Each row below holds a small network's activations on one input, seen along a few directions.
Each table varies a few parts of the input and shows all the possible inputs, shuffled.
A made-up example of a description, with smaller parts first: values(2) and (point or ring(11) or (line(4) and ring(8))).
Shared parts are said once, and a part with two or three values counts as separate values.

A family of inputs:
R1: -1,42,-25,-11,-7,14,29,28,-10,-21,10,-34
R2: 12,-13,5,0,-2,-24,-20,-13,4,1,8,17
R3: -5,25,28,12,-9,4,24,-1,20,-1,-26,-47
R4: 13,-17,29,-1,11,-16,-18,-10,11,17,-12,1
R5: 3,0,3,20,-23,-22,17,-9,1,-1,6,1
R6: 8,15,-20,-27,30,14,-8,29,-8,-6,17,14
R7: -20,-25,14,16,-14,8,0,-13,7,7,-22,-9
R8: 4,-10,4,20,-24,-16,2,-15,-2,0,10,7
R9: -12,0,-33,-10,2,16,-6,9,-22,-11,12,13
R10: -13,-14,-4,-14,7,17,-16,-4,7,2,-12,12
R11: -12,-3,-38,-2,-11,20,7,13,-22,-13,13,8
R12: 17,-3,41,-1,24,-15,-11,-4,17,14,-11,2
R13: 2,-11,22,-2,15,6,-17,-7,17,18,-23,2
R14: -21,-11,-5,5,-15,26,5,-5,1,2,-11,4
R15: 5,1,-34,8,-13,2,9,3,-24,-12,27,12
R16: -9,11,-38,1,-9,18,23,16,-18,-12,8,5
R17: 19,-6,9,-6,5,-23,-19,-3,6,10,11,14
R18: -2,-21,23,24,-18,-9,3,-22,2,8,-13,-5
R19: 16,2,-31,-8,8,-3,-11,1,-18,-10,25,23
R20: 19,5,-28,-16,14,-5,-12,14,-16,-2,29,18
R21: -1,8,13,-19,26,18,-9,12,16,8,-7,11
R22: -5,-19,18,3,9,5,-18,-17,14,9,-25,5
R23: 11,31,14,9,-20,-25,24,4,9,-10,9,-38
R24: 1,7,-36,5,-13,-6,23,12,-21,-13,24,4
R25: -25,-6,-7,2,-14,18,19,3,4,0,-14,-5
R26: -13,32,6,-6,-10,16,26,13,13,-8,-13,-41
R27: 0,-12,6,9,-10,-23,-12,-15,-3,0,9,11
R28: -3,-18,28,16,-4,-13,-10,-25,2,9,-14,1
R29: -17,-11,15,20,-12,6,17,-10,11,8,-27,-13
R30: 6,5,-30,-24,17,16,-12,20,-13,-2,14,16
R31: -25,-12,-2,-5,-2,19,-9,-6,1,2,-11,7
R32: 1,0,-31,-2,-1,-5,-5,2,-25,-11,27,15
R33: 0,-2,-35,-19,11,15,-13,10,-16,-11,11,18
R34: 9,-20,26,7,5,-14,-17,-23,8,9,-16,7
R35: 24,19,-16,-16,27,-4,-6,20,-10,-5,32,18
R36: 14,46,-22,1,-10,-4,32,18,-12,-20,24,-30
R37: 5,20,34,13,-13,-18,25,-4,13,-2,-15,-50
R38: 0,-5,32,-8,27,0,-13,5,22,13,-19,-3
R39: -3,-11,23,24,-17,-14,18,-16,5,8,-17,-11
R40: 20,4,20,-9,17,-25,-14,6,12,6,15,12
R41: -17,-18,20,12,0,7,-11,-19,8,10,-24,-1
R42: -6,-6,0,-20,14,18,-15,6,10,11,-9,10
What is each input in this table made of?
> ring(6) and (point or line(6))
The inputs of R11 and R15 match in every part but the ring(6) part. If R33 is changed in the same way as R11 into R15, which row does it become?
> R19
The inputs of R41 and R9 match in every part but the ring(6) part. If R29 is changed in the same way as R41 into R9, which row does it become?
> R16

A family of inputs:
R43: 16,17,35,-10,3,-14,-15,-11,20,3,5,-22
R44: 10,-6,30,-11,41,4,-15,6,21,22,-12,23
R45: 0,-29,8,22,-8,-18,-11,-26,-3,13,-11,4
R46: -8,-3,-20,-6,1,4,-5,15,-16,1,28,28
R47: -44,-28,13,2,-11,26,-10,-19,15,8,-35,-5
R48: 4,-4,16,25,-17,-26,12,-17,2,6,-12,-25
R49: 0,10,-27,-10,5,16,-6,-4,-17,-7,15,30
R50: 7,-21,18,5,2,-24,-23,-16,2,1,-10,11
R51: -4,-4,-26,-3,-4,4,2,3,-1,-7,27,35
R52: -9,-7,30,26,-15,3,29,-8,7,5,-12,-13
R53: -45,0,28,7,-15,22,13,-15,20,-1,-29,-31
R54: 1,1,-37,-9,16,21,-15,9,-22,-15,12,12
R55: 4,18,-20,-2,-11,-6,15,28,-11,-3,20,-7
R56: 6,25,-30,-4,7,15,7,18,-17,-21,12,-19
R57: 11,5,25,8,-6,-32,0,-7,7,-5,-11,-18
R58: 21,17,31,-9,28,-8,8,19,27,18,-20,-10
R59: 17,-12,21,-13,7,-9,-40,-14,14,11,-3,4
R60: 11,31,-27,-5,-8,7,15,9,-12,-12,7,-4
R61: -1,-8,-32,-20,11,12,-5,9,-24,-6,16,13
R62: 8,17,-26,1,-16,-6,23,15,4,-12,19,0
R63: 4,16,-25,-15,2,5,17,18,-19,-12,16,-18
R64: -8,-36,15,21,-11,7,5,-13,2,14,-20,13
The inputs of R61 and R63 match in every part but one. If R51 is changed in the same way as R61 into R63, which row does it become?
> R62
What is each input in this table made of?
> values(2) and (ring(5) or line(6))
A walk changes only the line(6) part. It starts at R44 and steps to R59. List the rest of the walk in order.
> R50, R45, R64, R47

A family of inputs:
R65: 14,-1,12,-11,14,-10,-21,-2,10,8,2,10
R66: 13,29,-32,-18,14,10,9,26,-14,-14,26,7
R67: -18,-5,-4,9,-21,5,14,-2,-1,-3,-8,-15
R68: 2,14,13,7,-8,-8,20,7,7,-1,-2,-23
R69: -3,-13,-11,3,0,1,-7,-4,-11,-1,8,20
R70: 9,-4,30,0,15,-9,-9,-5,14,12,-13,-4
R71: -4,-21,-1,-5,3,4,-22,-9,2,7,-4,20
R72: -6,-4,-16,9,-14,3,11,-3,-11,-5,3,1
R73: 14,6,0,-6,9,-13,-11,1,-3,-1,15,7
R74: -5,10,-45,-11,3,23,7,19,-22,-13,20,15
R75: 12,15,-4,1,-5,-11,7,3,-3,-7,10,-12
R76: -19,-11,12,10,-14,6,2,-14,8,2,-22,-11
R77: 1,8,29,7,0,-6,9,-5,16,4,-15,-19
R78: -10,-24,16,6,4,5,-10,-12,7,11,-20,6
What is each input in this table made of?
> values(2) and (point or ring(6))
The inputs of R70 and R78 match in every part but the values(2) part. If R65 is changed in the same way as R70 into R78, which row does it become?
> R71

A family of inputs:
R79: 6,-10,59,11,8,-21,-12,-21,29,20,-30,-13
R80: -13,-7,-17,-8,4,16,-3,5,-5,-1,0,19
R81: -8,-13,57,17,-12,-18,5,-21,32,15,-34,-30
R82: 5,-30,49,8,16,-15,-26,-21,23,24,-31,5
R83: -7,-4,-16,6,-21,1,9,-6,-10,-8,1,-6
R84: -18,-39,43,16,0,-4,-18,-29,18,21,-36,4
R85: 16,16,0,-1,3,-14,4,4,3,-1,16,5
R86: 10,20,1,-15,8,1,-5,8,6,-1,7,-6
R87: 15,-4,-11,-1,15,-8,-10,4,-9,3,16,22
R88: 2,12,-3,3,-16,-12,14,3,-3,-8,7,-20
R89: 8,0,-10,-18,16,7,-18,7,-1,2,8,13
R90: 11,-1,-10,-10,17,0,-21,0,-9,-4,11,11
R91: 13,19,1,-10,5,-6,-8,1,2,-8,11,-5
R92: -10,-9,-17,-2,1,10,-14,-5,-14,-7,5,11
R93: -4,18,-2,-2,-4,3,20,14,5,-6,-1,-17
R94: -11,1,-15,3,-16,10,4,-5,-6,-12,-2,-10
R95: -7,-14,-18,-2,-9,2,-10,-6,-13,-3,9,17
R96: 13,-3,-7,-6,20,2,-6,11,-7,5,13,21
R97: 15,-6,-11,-7,12,-8,-17,0,-13,0,14,15
R98: -18,-29,45,21,-17,-4,0,-30,25,16,-41,-17
R99: 1,15,1,5,-9,-1,24,14,3,-3,6,-14
R100: 3,14,-3,12,-9,-11,22,7,-4,-5,8,-15
R101: -8,-11,-14,-1,-1,12,0,5,-7,1,7,23
R102: 16,14,0,-7,0,-15,-3,0,-2,-4,14,-2
R103: 15,16,5,-5,7,-4,7,11,4,1,13,5
R104: -6,-2,-16,15,-13,2,17,-1,-11,-5,2,-1
R105: -3,18,-2,-2,-3,5,13,11,-1,-5,-2,-26
R106: -13,3,-15,0,-8,16,16,6,-2,-5,-7,-4
R107: -13,-8,-18,-8,5,18,-11,2,-11,-1,0,10
R108: 11,20,1,-9,17,0,5,12,1,-2,5,-1
R109: -7,-12,-18,4,-6,2,-3,-2,-9,-1,10,24
R110: 8,0,-10,-16,21,6,-10,11,0,2,7,19
R111: -1,17,-2,0,-11,-3,9,4,1,-12,4,-23
R112: -8,-1,-12,11,-9,12,20,6,-9,-3,-1,-2
R113: -13,2,-15,-2,-12,18,7,2,-3,-5,-7,-10
What is each input in this table made of?
> ring(5) and (point or ring(6))
The inputs of R107 and R89 match in every part but the ring(5) part. If R95 is changed in the same way as R107 into R89, which row does it become?
> R97
Which other rows does R84 become when the ring(5) part takes its other values? List them by row number.
> R79, R81, R82, R98
Which other rows does R111 become when the ring(5) part takes its other values? List them by row number.
> R90, R91, R92, R94

A family of inputs:
R114: 36,47,-13,-4,3,-21,34,34,4,-9,50,8
R115: -4,-18,31,38,-52,-43,20,-27,1,2,-23,-50
R116: -8,-51,16,8,4,5,-26,-22,27,15,-33,23
R117: 1,11,-45,21,-49,-19,36,4,-28,-26,36,-39
R118: -3,-7,-39,-15,25,0,-17,12,-35,-9,33,44
R119: -36,1,32,33,-34,7,34,-33,15,-5,-48,-41
R120: 29,2,-22,-19,23,-5,-22,3,-46,-9,46,49
R121: 22,-29,48,10,20,-18,-44,-28,-1,19,1,33
R122: -35,-14,-50,-23,-14,43,-8,16,-27,-1,14,37
R123: 2,-41,18,18,26,-14,-36,-26,20,21,-20,25
R124: 27,16,55,14,1,-45,18,-1,37,22,-7,-6
R125: 3,39,-26,-13,18,36,32,51,-8,-11,2,-30
R126: 27,50,-19,-43,26,4,-23,24,-3,-23,30,-13
R127: -29,36,-44,19,-34,32,44,4,-17,-33,5,-25
R128: -29,-52,11,5,-11,27,-21,-25,25,28,-39,18
R129: 18,20,45,-25,26,-18,-37,-13,37,12,-19,-28
R130: -13,-13,-43,-22,2,20,-10,18,-28,-15,20,42
R131: -8,3,44,-2,20,12,26,8,28,21,-48,-47
The inputs of R128 and R122 match in every part but one. If R116 is changed in the same way as R128 into R122, which row does it become?
> R130
What is each input in this table made of?
> values(2) and (line(4) or ring(5))
